Each row below holds a small network's activations on one input, seen along a few directions.
In each table, some parts of the input vary, and every possible input appears once, in random order.
A made-up example of a description, with smaller parts first: ring(5) and (point or (values(2) and line(4)) or ring(9)).
Shared parts are said once, and a part with two or three values counts as separate values.

Other details of the inputs shift rows strongly along two fixed directions, in all tables alike. That doesn't count.

Table:
r1: [  6  -9  -7  11  16   1  -2 -24   2   7   1  25 -10  -7]
r2: [-7  8  2 -3 -4  6  5  8  4 -8  0  2 -8  6]
r3: [12 -2 -4  4  3 -3 -6 -7 -9  6 -3  2  5 -4]
r4: [ 1  6 -7 -3 -9  3  2 -2  4 -5  5 12 -9 18]
r5: [  7 -12   3   6  11  -8  -4  -7 -12   6  -3  -3   7 -15]
r6: [-11   1  -2  -5  -8   1   8   5   7  -8   8   5 -11  16]
r7: [  4  -4   7   7   9  -5  -2 -10  -4  -1  -5   8   2 -14]
r8: [ -8   4   5  -3  -4   6   2  12   1  -4  -1 -12   0   9]
r9: [ -3   8  -5  -5  -7   6   0   5   6  -6   1   9 -10  22]
r10: [ -9   6   1  -3 -11   4  10   1  14 -12   8   9 -10  11]
r11: [  3   2   7  -5   2   4 -14  25  -9  19 -13 -51  33 -15]
r12: [  6  -7   4   3   6  -6  -2  -3  -1   4   0  -4   9 -17]
r13: [11 -5 -5  1  4 -6 -7 -3 -7  8 -1  1  7 -4]
r14: [-5  7  0 -3 -8  4  9  5  6 -7  5  2 -8  6]
r15: [-6  2  2 -5 -8  0  6  6 12 -5  7 -1 -2  3]
r16: [  0  -7  -7   0   3  -9  -1 -17  -1   0   1  21  -7   2]
r17: [ 0  7 -3 -4 -5  4 -3  6  2 -1 -2  1 -3 14]
r18: [ 10  -5   3   8  10  -5  -2  -8 -12   4  -5  -1   6 -21]
r19: [  1  -1   1   6   7  -4   3 -15  -4  -8  -3  26 -14  -4]
r20: [  5  -6  -4   5   6  -7  -4 -18  -7   2  -3  12  -1  -5]
r21: [ -6   5  -4  -4  -2  16   0  13  14   9   4 -14   1   7]
r22: [ -6   7   8  -4  -5   6   1  15   8  -3  -1 -16   6   0]
r23: [ -7   6   3  -3 -10   5   7   6  11  -8   6  -2  -3   6]
r24: [ -1   5  -6  -9 -10   3   0  13   6   2   5  -7   2  14]
r25: [ -9   2   2   0  -3   4   5  -1   2 -11   1  10 -13  14]
r26: [  1  -1   1  -8  -2   0 -10  21  -3  17  -4 -41  27 -10]
r27: [-8  5  2 -3 -9  6  7  8  4 -6  5 -6 -4 12]
r28: [  8  -8   1   5  10  -9  -1  -6  -9   5  -2   1   5 -20]
r29: [ -7   6  -3  -7 -10   4   1   7   6   0   2  -9   1  12]
r30: [  8  -8   1   7  14  -8 -11 -16 -13   7 -12   6   7 -14]
r31: [  4  -5  -1   4   6  -7   3 -11  -3  -3   2  16  -7  -9]
r32: [  7  -8   4   8   8  -4  -3  -8 -13   3  -4  -4   6 -13]
Description of these inputs: values(2) and (point or (values(3) and line(5))).
Changing only the values(2) part turns r27 into r32. The same change can be made to r28. Which row results? -> r31
Change only the values(2) part in r17. List by row number the other rows that result. -> r9

Table:
r33: [ 13 -18  -6  11  14 -19  -4 -32 -15   4  -2  27  -3 -13]
r34: [-3 -1 -5 -2  1  7 -2  4  7  8  3 -7  2  4]
r35: [  9   7   7  -2   0   7 -11  28 -14  15 -10 -49  28 -10]
r36: [ 12 -14  -4  14  18 -14  -9 -34 -21   1  -9  30  -6  -8]
r37: [-16  10 -10  -8 -15   5   9  -8  13 -20   7  36 -31  42]
r38: [ -1   2  -1  -6   0   9  -7  21   6  18  -2 -34  19  -5]
r39: [ 14 -13  -6   8  11 -16  -6 -29 -11   1  -2  29  -3 -12]
r40: [-12   7  14  -1  -5   6  10  12   3 -18  -2  -6  -7   0]
r41: [ -5   1  15  -2  -4  -1   7  18   1  -5   3 -26  12 -20]
r42: [-17   9 -13 -12 -19  -2  15 -10  21 -24  16  46 -38  43]
r43: [-13  17  -5 -17 -30  12  10  33  19  -5  15 -20   0  30]
r44: [  3  -8  14  11  16  -1   4  -6  -2  -2  -4  -2   2 -33]
r45: [  8   4   3  -1   2  11  -7  27   0  22  -3 -47  28 -17]
r46: [ 23 -19  -2  19  29 -14 -14 -37 -18  18 -11  21   9 -35]
r47: [-15  17  -2 -11 -17  10   6  13  11 -13   3   1 -13  34]
Changing only one part turns r35 into r43. The same change can be made to r47. Which row results? -> r39
Describe the family of inputs behind these rows. -> values(3) and (point or line(4))
List by row number the other rows that have the values(3) part in common with r46. -> r34, r38, r44, r45
